B = [108 109 146 149 104 143 151 108 120 116 102 150 148 116 114]
B[0]	108
B[9]	116
B[4]	104
B[10]	102
B[11]	150

x = [122 134 133 124 103 128 127]
x[0] => 122
x[2] => 133
x[6] => 127
x[-3] => 103

data =
[[139 122 119 144 132 131 135 154 112 141 128]
 [137 129 111 104 136 117 152 138 101 126 128]
 [109 106 138 156 128 138 140 140 120 117 124]]
data[-3, -11] => 139
data[-2, 2] => 111
data[-2, 9] => 126
data[2, 9] => 117
data[-1, 8] => 120
data[:, 2] => [119, 111, 138]
data[-1, 1] => 106
data[-2, 10] => 128
data[0, -2] => 141
data[0, -7] => 132

A =
[[114 112 152 143 152 144 107 118 114 120 112 152 115 108]
 [152 151 122 105 123 105 147 107 152 106 151 123 152 117]]
A[0, 0] -> 114
A[1, 9] -> 106
A[1] -> [152, 151, 122, 105, 123, 105, 147, 107, 152, 106, 151, 123, 152, 117]
A[0] -> [114, 112, 152, 143, 152, 144, 107, 118, 114, 120, 112, 152, 115, 108]
A[1, 8] -> 152
A[:, 4] -> [152, 123]
A[1, 7] -> 107
A[:, 11] -> [152, 123]
A[1, 4] -> 123

X =
[[144 129 151 127 135 119 133 119 140 132 147 124 113 134 145]
 [151 130 135 145 122 134 152 119 119 123 143 104 111 103 156]
 [135 129 120 141 122 140 143 128 116 124 126 117 127 108 137]
 [146 128 152 135 132 120 137 113 135 125 152 111 105 126 152]
 [105 131 126 124 133 125 109 136 133 125 123 138 141 151 107]
 [115 133 109 151 119 147 136 135 109 115 119 115 139 112 122]
 [110 131 133 129 133 124 113 131 133 123 130 131 134 149 115]
 [157 129 128 138 123 138 155 125 122 134 134 119 120 101 155]
 [108 130 122 121 133 128 112 138 133 129 118 144 145 148 107]
 [115 130 110 126 128 139 123 143 126 133 110 146 151 133 110]
 [117 130 112 126 128 137 124 142 126 133 112 144 148 132 112]
 [122 129 133 112 138 121 114 135 143 139 125 151 139 152 116]
 [136 130 120 134 125 139 140 133 122 132 124 129 134 116 133]
 [114 129 127 117 135 125 112 136 138 133 121 147 142 150 109]
 [108 131 124 137 127 130 119 132 122 117 127 122 135 136 116]
 [145 130 132 147 121 136 150 120 117 121 140 104 114 104 151]]
X[-16,0] = 144
X[-16,-9] = 133
X[3,11] = 111
X[-10,13] = 149
X[13] = [114, 129, 127, 117, 135, 125, 112, 136, 138, 133, 121, 147, 142, 150, 109]
X[-12,-15] = 105
X[-8,14] = 107
X[-11,-12] = 151
X[14,2] = 124
X[12,14] = 133
X[-2,-3] = 135
X[-1] = [145, 130, 132, 147, 121, 136, 150, 120, 117, 121, 140, 104, 114, 104, 151]
X[:, -14] = [129, 130, 129, 128, 131, 133, 131, 129, 130, 130, 130, 129, 130, 129, 131, 130]
X[-10,-11] = 133
X[-3,-12] = 117
X[-9,-4] = 119
X[11,-13] = 133
X[-8,-12] = 121
X[7,-6] = 134
X[5,9] = 115
X[4,-14] = 131
X[-7,4] = 128
X[-1,2] = 132
X[3] = [146, 128, 152, 135, 132, 120, 137, 113, 135, 125, 152, 111, 105, 126, 152]
X[-3,1] = 129
X[-11,10] = 119
X[:, 8] = [140, 119, 116, 135, 133, 109, 133, 122, 133, 126, 126, 143, 122, 138, 122, 117]
X[:, 14] = [145, 156, 137, 152, 107, 122, 115, 155, 107, 110, 112, 116, 133, 109, 116, 151]
X[11,3] = 112
X[1,-11] = 122
X[0,3] = 127
X[10,9] = 133
X[3,-2] = 126
X[2,-14] = 129
X[6,2] = 133
X[-14,4] = 122
X[-7,9] = 133
X[:, -15] = [144, 151, 135, 146, 105, 115, 110, 157, 108, 115, 117, 122, 136, 114, 108, 145]

grid =
117,118,118,104,123,120,113,134,129,105,106,146,104,123
112,118,119,104,125,121,116,134,129,106,105,146,103,123
112,115,118,104,125,121,117,134,129,106,105,146,100,123
112,118,118,104,126,121,117,133,129,106,106,146,101,122
Rows and columns are counted from 0.
(0, 0): 117
(1, 3): 104
(3, 11): 146
(1, 7): 134
(0, 3): 104
(0, 6): 113
(2, 10): 105
(1, 4): 125
(3, 13): 122
(1, 1): 118
(2, 12): 100
(3, 4): 126
(2, 5): 121
(1, 9): 106
(0, 5): 120
(3, 12): 101
(3, 0): 112
(1, 13): 123

M = [143 126 106 148]
M[0] = 143
M[1] = 126
